grid = [[126, 135, 115, 124, 122, 123, 118, 147, 122, 119, 119, 122, 129], [127, 119, 141, 122, 132, 126, 137, 117, 146, 133, 129, 127, 128], [134, 133, 118, 106, 129, 135, 125, 156, 119, 106, 127, 124, 132], [123, 137, 116, 118, 130, 119, 124, 146, 116, 119, 128, 123, 131], [131, 122, 138, 117, 133, 128, 136, 119, 137, 134, 133, 131, 128], [131, 142, 131, 114, 140, 146, 127, 137, 124, 110, 122, 121, 132], [117, 126, 116, 135, 129, 110, 126, 146, 143, 122, 112, 118, 132], [128, 132, 125, 115, 134, 135, 128, 147, 132, 107, 119, 119, 133]]
grid[0, 0] -> 126
grid[1, 10] -> 129
grid[7] -> [128, 132, 125, 115, 134, 135, 128, 147, 132, 107, 119, 119, 133]
grid[6, 8] -> 143
grid[4, 7] -> 119
grid[6, 6] -> 126
grid[7, 12] -> 133
grid[1, 8] -> 146
grid[6, 12] -> 132
grid[3, 4] -> 130
grid[7, 1] -> 132
grid[5, 12] -> 132
grid[:, 4] -> [122, 132, 129, 130, 133, 140, 129, 134]
grid[3] -> [123, 137, 116, 118, 130, 119, 124, 146, 116, 119, 128, 123, 131]
grid[2, 5] -> 135
grid[0] -> [126, 135, 115, 124, 122, 123, 118, 147, 122, 119, 119, 122, 129]
grid[7, 8] -> 132
grid[7, 5] -> 135
grid[4, 8] -> 137
grid[2, 11] -> 124
grid[2, 6] -> 125
grid[3, 8] -> 116
grid[4] -> [131, 122, 138, 117, 133, 128, 136, 119, 137, 134, 133, 131, 128]
grid[:, 12] -> [129, 128, 132, 131, 128, 132, 132, 133]
grid[3, 7] -> 146
grid[7, 7] -> 147
grid[7, 2] -> 125
grid[5] -> [131, 142, 131, 114, 140, 146, 127, 137, 124, 110, 122, 121, 132]
grid[5, 2] -> 131
grid[3, 6] -> 124
grid[0, 10] -> 119
grid[:, 10] -> [119, 129, 127, 128, 133, 122, 112, 119]
grid[4, 5] -> 128
grid[7, 6] -> 128
grid[:, 7] -> [147, 117, 156, 146, 119, 137, 146, 147]
grid[2, 2] -> 118

data =
[[121 132 131 138 130]
 [115 116 138 123 112]
 [145 136 104 147 143]
 [146 123 148 144 108]
 [135 141 126 127 115]
 [108 126 107 137 128]
 [150 107 122 143 122]
 [137 145 115 114 127]
 [137 107 115 106 134]
 [111 127 118 126 152]
 [142 142 108 106 103]
 [113 119 137 148 118]
 [137 152 116 145 112]
 [117 133 134 123 106]
 [139 108 132 121 132]
 [145 120 130 123 143]]
data[0][0] -> 121
data[:, 3] -> [138, 123, 147, 144, 127, 137, 143, 114, 106, 126, 106, 148, 145, 123, 121, 123]
data[15][-3] -> 130
data[-14][1] -> 136
data[6][0] -> 150
data[-9][1] -> 145
data[11] -> [113, 119, 137, 148, 118]
data[13][-5] -> 117
data[5][0] -> 108
data[13][-1] -> 106
data[3][3] -> 144
data[1][3] -> 123
data[-12] -> [135, 141, 126, 127, 115]
data[-9] -> [137, 145, 115, 114, 127]
data[:, -3] -> [131, 138, 104, 148, 126, 107, 122, 115, 115, 118, 108, 137, 116, 134, 132, 130]
data[:, -1] -> [130, 112, 143, 108, 115, 128, 122, 127, 134, 152, 103, 118, 112, 106, 132, 143]
data[14] -> [139, 108, 132, 121, 132]
data[-15] -> [115, 116, 138, 123, 112]
data[1][2] -> 138
data[9] -> [111, 127, 118, 126, 152]
data[8][-2] -> 106
data[-3][-3] -> 134
data[4][0] -> 135
data[-11] -> [108, 126, 107, 137, 128]
data[4][3] -> 127
data[2] -> [145, 136, 104, 147, 143]
data[12][-1] -> 112
data[:, 1] -> [132, 116, 136, 123, 141, 126, 107, 145, 107, 127, 142, 119, 152, 133, 108, 120]
data[9][4] -> 152
data[15][4] -> 143
data[:, 0] -> [121, 115, 145, 146, 135, 108, 150, 137, 137, 111, 142, 113, 137, 117, 139, 145]
data[15][-2] -> 123
